Each row below holds a small network's activations on one input, seen along a few directions.
In each table, some parts of the input vary, and every possible input appears once, in random order.
A made-up example of a description, with smaller parts first: one of 5 places around a ring, together with either a single point or one of 9 places along a line or (one of 3 separate values, together with one of 6 places along a line).
Shared parts are said once, and a part with two or three values counts as separate values.

Other details of the inputs vary at random and push rows far along two fixed directions, the same in every table; ignore that.

Table:
x1: [-28  -9 -14   8 -20 -26   3 -14 -23  -5  -1   4]
x2: [ 15  12  29  34  -4  18   4  -1  48 -14 -10 -15]
x3: [-23 -20 -11   6 -21 -30   8 -11 -24  -9  -1   5]
x4: [  9  19  36  34  -6  25   8   4  36 -22   2 -17]
x5: [-37 -29 -14  -1  -8 -17 -26 -30 -17  11  15 -16]
x6: [ 13  10  30  35  -5  18   6   1  47 -16  -8 -16]
x7: [ 12  15  36  32  -5  24  10   6  37 -23   1 -17]
x8: [ 28  24 -16 -37  30  17  -7  21 -11  24  -3  22]
x9: [-26  -9 -17   7 -18 -29  -3 -18 -18   1  -7   7]
x10: [ 25  24 -13 -39  29  18   0  25 -17  19   3  19]
x11: [ 31  14 -13 -40  29  17   2  25 -11  19  -2  20]
x12: [ 17   6  37  30  -6  21  14   8  39 -25  -2 -17]
x13: [ 29  19 -10 -39  29  18   4  26 -17  16   4  19]
x14: [ 30  14 -10 -39  28  15   5  27 -16  14   3  18]
x15: [-27 -41 -11  -5  -9 -19 -19 -25 -12   8  11 -16]
x16: [-32 -32 -11  -2  -8 -17 -23 -28 -14  10  14 -17]
x17: [-30  -6 -15   9 -19 -25  -1 -17 -22  -1  -1   6]
x18: [-26 -14 -14   7 -20 -27   5 -12 -22  -6  -2   4]
x19: [-25 -14  -9   5 -20 -26   6  -9 -25 -10   1   4]
x20: [ 33  10 -13 -42  28  14   4  26 -12  17  -3  20]
x21: [ 26  23 -11 -38  28  18   1  25 -19  17   6  20]
x22: [-22 -19 -16   7 -20 -32   1 -16 -16  -2 -10   7]
x23: [ 26  23 -15 -36  30  17  -5  21 -11  22  -1  20]
x24: [  6 -12  33  25   4  28 -16 -12  49  -5  11 -39]
x25: [-28 -10 -14   7 -19 -26   1 -16 -21  -3  -3   5]
x26: [-23 -20 -16   6 -20 -32   3 -13 -17  -4  -8   6]
x27: [ 13  15  30  35  -3  21   4   1  46 -15  -5 -16]
x28: [ 16   6  32  32  -6  18  12   6  43 -20  -6 -18]
Description of these inputs: one of 4 places along a line, together with either a single point or one of 6 places along a line.
The inputs of x17 and x25 match in every part but the place on the line of 4. If x8 is changed in the same way as x17 into x25, which row does it become?
> x9
Change only the place on the line of 6 in x20. List by row number the other rows that result.
> x3, x12, x22, x26, x28

Table:
x29: [ 42  -4  39   0  22  38  -4  14  40  -7  10 -21]
x30: [ 30  27  -8 -27  23  11  -2  21 -10  12  -6  26]
x31: [-24 -12 -17 -16  -7 -13   4  -1 -33   0   9   0]
x32: [-18 -12   3  25 -13  -5  -1 -17  15  -4   4 -17]
x33: [-19   1  11  25 -19  -7  -9 -16   5 -14  -4  -8]
x34: [-34 -13  -7  18 -27 -28  15 -11 -24 -16   7  -3]
x35: [ 26  24 -17 -28  21   3  -2  19 -14  16 -10  30]
x36: [-25 -11 -29 -15  -4 -29 -20 -19 -38  18   1  14]
x37: [ -5  -1 -19  -5  -4 -14  16   7 -11   3  -7  10]
x38: [-21  -8  12  24 -14  -4  -9 -19   6  -7  11 -18]
x39: [-27 -11  -6  19 -25 -21  -2 -19   0  -6 -11  -5]
x40: [-37 -15  -4  16 -19 -24 -14 -29 -19  -3  10  -5]
x41: [-20  -6  11  27 -13  -6 -12 -22  11  -5   4 -13]
x42: [-24 -11 -24 -17  -8 -21  -2  -8 -35   4   1   8]
x43: [ 25  22  21   6  12  28  15  20  19 -10   7  -4]
x44: [ 13   5 -25 -41  21   8   5  22 -14  21  -4  13]
x45: [-24 -20 -34 -14  -4 -25  -3 -11 -23  17   3   3]
x46: [-3 -5 -3 -9  8  8 -4  0 -7  7 16 -7]
x47: [ 1  2 -9 -8  3  2  1  2  3  6 -8  2]
x48: [ -3   3 -18  -4  -3 -16  10   2 -14   3  -9  14]
x49: [ 45  -5  32   1  21  33  -4  13  48  -3   0 -17]
x50: [-5 -8 -9 -5  6  2  0 -1  3 10  6 -8]
x51: [ 52  35   7 -20  32  35   9  34  23  12 -10  14]
x52: [ 23  23  11   9   7  13   6  12  23  -1 -12   9]
x53: [ -8   2 -13  -6  -3 -14   9   1 -24   0   0  13]
x54: [31 23 23 13 11 31 21 24 39 -8 -3 -8]
x55: [-35 -20 -14  16 -19 -27  -6 -27 -11   2   3  -8]
x56: [-15  -5  14  23 -15   4   9  -4  19 -16   2 -20]
x57: [-23  -8  -8  26 -25 -25  15 -12  -1 -11  -9   1]
x58: [ -5 -31 -19 -22  -7 -27  -2  -4 -21   2 -11   9]
x59: [-2 -1  3 -3  9  9 -7 -3 -2  4 13 -8]
x60: [-4  4 -6 -7  0 -2 -7 -2 -6  4 -6  8]
x61: [-32 -12 -10  21 -28 -30  13 -15 -20 -14   1   2]
x62: [-24  -7   8  23 -22 -10  -2 -16   3 -13  -2 -12]
x63: [ -6   4  21  37 -16   3  19   0  24 -22   1 -16]
x64: [ -1  -5 -41 -44  17 -14 -14   1 -37  34   0  21]
x65: [-21 -13 -21 -12  -1 -17  -9 -14 -26  12   9   3]
x66: [ 42  29  17 -24  40  44 -17  21  16  15  11   2]
x67: [ 17  15 -11 -37  23  14  -9  16 -18  17   1  17]
x68: [ 32  19  27  12  19  39  -5   9  48   4   1 -17]
x69: [-15  -9  15  24  -9   6   1 -10  17  -9  15 -25]
x70: [ 34  -1  30   2   9  19  13  19  18 -16   2  -3]
x71: [ 13 -12  29  36 -16  -3  15  -1  38 -25 -15 -12]
x72: [ 24  18 -10 -31  23  18  -6  18   0  18  -9  17]
x73: [-18   0   8  25 -19  -9  -8 -17   8 -11  -9  -5]
x74: [-30  -1   2  26 -27 -27  -1 -20 -20 -18   2   5]
x75: [ 17  10 -11 -41  23  20   2  22 -19  13  10   9]
x76: [ 14 -22   6 -12   8   1  -8   0   3   3   6  -6]
x77: [-29  -9 -22 -19  -9 -25 -10 -12 -46   4   4  15]
x78: [-29 -10   2  25 -19 -18 -17 -27  -3  -4   3  -8]
x79: [-23 -16  -4  27 -17 -13  -1 -21  15  -2  -1 -16]
x80: [-14  -9 -21 -10  -7 -13   3  -3 -12   6  -6   5]
x81: [ 24  15 -10 -36  24  19  -4  20  -7  18  -4  13]
x82: [ -8   0  17  32  -8   4 -10 -17  28  -6   0 -15]
x83: [20 22 13  8  8 15  5 12 16 -4 -7  8]
x84: [ 46   3  45   7  15  41   4  21  52 -17  -3 -19]
x85: [ 40  25  -2 -25  29  29  15  33   7  11  -2  14]
x86: [ 17   9 -16 -41  23  16   1  21 -18  16   5  11]
x87: [ 30  28  29   9  12  31   9  19  25 -10   4  -4]
x88: [ -3  13  30  40 -15   5   6  -6  21 -25   1  -9]
x89: [-10  -6  17  28  -7   9   2  -8  29  -8   9 -26]
x90: [ 19   9 -13 -37  29  16 -12  12 -14  26   9  10]
x91: [-21  -4  14  22 -20  -3  -2 -13   3 -16   3 -14]
x92: [ -8   0  12  31  -9   0 -10 -18  30  -2  -4 -13]
x93: [  0  16  28  42 -16   3   2  -7  26 -23  -5  -7]
x94: [ -2  14  27  41 -15   3   7  -6  26 -22  -4  -7]
x95: [ -5  -2 -10 -10   0   0   4   3  -6   4  -1   1]
x96: [-32  -9  -9  21 -26 -27 -10 -24  -8  -6 -13   1]
x97: [-19  -3 -22  -9 -11 -28   5  -4 -40   3  -1  18]
x98: [ 26  16  23   6  13  38  11  20  42  -5  -2 -18]
x99: [-15   0   3  29 -20 -15  13 -10   5 -14  -6  -2]
x100: [-21  -7   2  20 -18 -10   2 -14   6 -10  -5 -10]
x101: [-19 -33  11  11 -23 -20   0 -14 -10 -21   2 -12]
x102: [ 20  14  -5 -38  26  23  -2  22 -14  12   8   8]
x103: [ 10 -30 -37 -55  19 -22 -11   4 -39  28  -1  21]
x104: [-21 -16 -22 -12  -2 -16  -5 -11 -25  12  10   1]
x105: [  8 -19  32  28 -14   6   4  -4  38 -24  -9 -22]
x106: [ 20  17 -12 -35  22   9   7  22 -27  11   7  20]
x107: [-20  -1 -13 -15  -6 -16 -14  -9 -37   3   4  11]
x108: [ 13 -17 -27 -48  12 -21   5  16 -48  11  -1  29]
x109: [ 18  11 -21 -36  27   6 -19   7 -13  28  -3  18]
x110: [ -3  -7 -44 -47  19 -16 -11   1 -38  34   2  21]
x111: [ 45   4  30   5  12  22  13  22  36 -13  -8  -3]
x112: [ -8   6  15  35 -20  -6  10  -8  17 -16  -8  -6]
The inputs of x52 and x92 match in every part but one. If x53 is changed in the same way as x52 into x92, which row does it become?
> x65
The inputs of x29 and x101 match in every part but one. If x82 is changed in the same way as x29 into x101, which row does it become?
> x60
The inputs of x75 and x43 match in every part but one. If x33 is changed in the same way as x75 into x43, which row does it become?
> x93
Describe the family of inputs behind these rows.
> one of 3 separate values, together with one of 4 places along a line, together with either a single point or one of 6 places along a line
Change only the place on the line of 4 in x90. List by row number the other rows that result.
> x38, x64, x68
Change only the place on the line of 4 in x109. List by row number the other rows that result.
> x36, x66, x78
Change only the choice among 3 separate values in x34. List by row number the other rows that result.
> x31, x69

Table:
x113: [-18  -6  11  20 -11  -4  -8  -9   9 -14   6 -12]
x114: [ 39   2   0 -46  34  26   0  24  -7  18   4  10]
x115: [ -3   2  12  27 -25 -15  28   5   3 -30 -11   5]
x116: [-10 -10   3  25 -12 -14  -8 -13  16  -4   0  -8]
x117: [ -9 -19  10  20 -12  -8   4  -5  12 -12   6 -17]
x118: [ 45  40  27  13  13  25  18  29  37 -12 -20  11]
x119: [ -9  14  12  30 -24 -14  19   1  -3 -27  -7   8]
x120: [-12 -18  11  17 -12  -4   1  -5  14 -17   1 -16]
x121: [ 30  23 -11 -36  38  27  -5  18  -8  27   9  11]
x122: [-12 -12 -28 -23   4 -22 -15  -4 -26  13  -3  16]
x123: [-15 -15 -33 -23   2 -20  -1  -1 -29  18   4   7]
x124: [ 36  18  30   7  23  38  -1  13  33  -2  11 -12]
x125: [ 29  11 -14 -42  34  28  -2  28   3  21   1   8]
x126: [ 26  24  -7 -41  32  31 -11  21  -6  24   1  10]
x127: [-14  -7  18  20 -15  -3  -5 -18   5 -11   7 -11]
x128: [-21  -2 -30 -19   3 -18  -9  -5 -33  19   9  10]
x129: [ -7 -11  12  22 -13  -7  -7 -19  15  -5  -6  -6]
x130: [-12 -15 -29 -24   3 -18   3  -8 -30  18   3   7]
x131: [-13 -15 -27 -28  -1 -15   0  -9 -31  17   0  10]
x132: [-10   9   4  31 -25 -13  28   1   7 -21 -17   5]
x133: [-15  -9 -19 -27  -1 -15 -14  -5 -40   8   5  10]
x134: [ 41   6  30   3  23  37   8  17  37  -4   6 -16]
x135: [-15 -10   7  15 -17  -2  -1 -13  14  -7  -6 -18]
x136: [ -5 -10   6  24 -10 -12  -5 -20  14  -5  -1  -8]
x137: [-15  18 -29 -10  -9 -24  15   5 -42   2  -9  32]
x138: [-23   3   4  22 -12  -2  -7 -13  14  -8   3 -13]
x139: [-10 -22 -20 -31  -2 -17  -6  -1 -36   7   0   7]
x140: [ -9  -9  10  21 -15  -5 -12 -15  15  -7  -9  -9]
x141: [ 27  26  27   6  20  43  -3   8  37   5   3 -11]
x142: [-16  -7  11  26 -12  -6  -4  -9   7 -10  11 -14]
Describe the family of inputs behind these rows.
> one of 5 separate values, together with either a single point or one of 5 places around a ring
The inputs of x129 and x141 match in every part but the choice among 5 separate values. If x118 is changed in the same way as x129 into x141, which row does it become?
> x137
Change only the place on the ring of 5 in x134. List by row number the other rows that result.
> x114, x117, x120, x139
Start at x140 and move only the place on the ring of 5, one step at a time. The first step leads to x122. Which rows follow, in order?
> x116, x136, x129
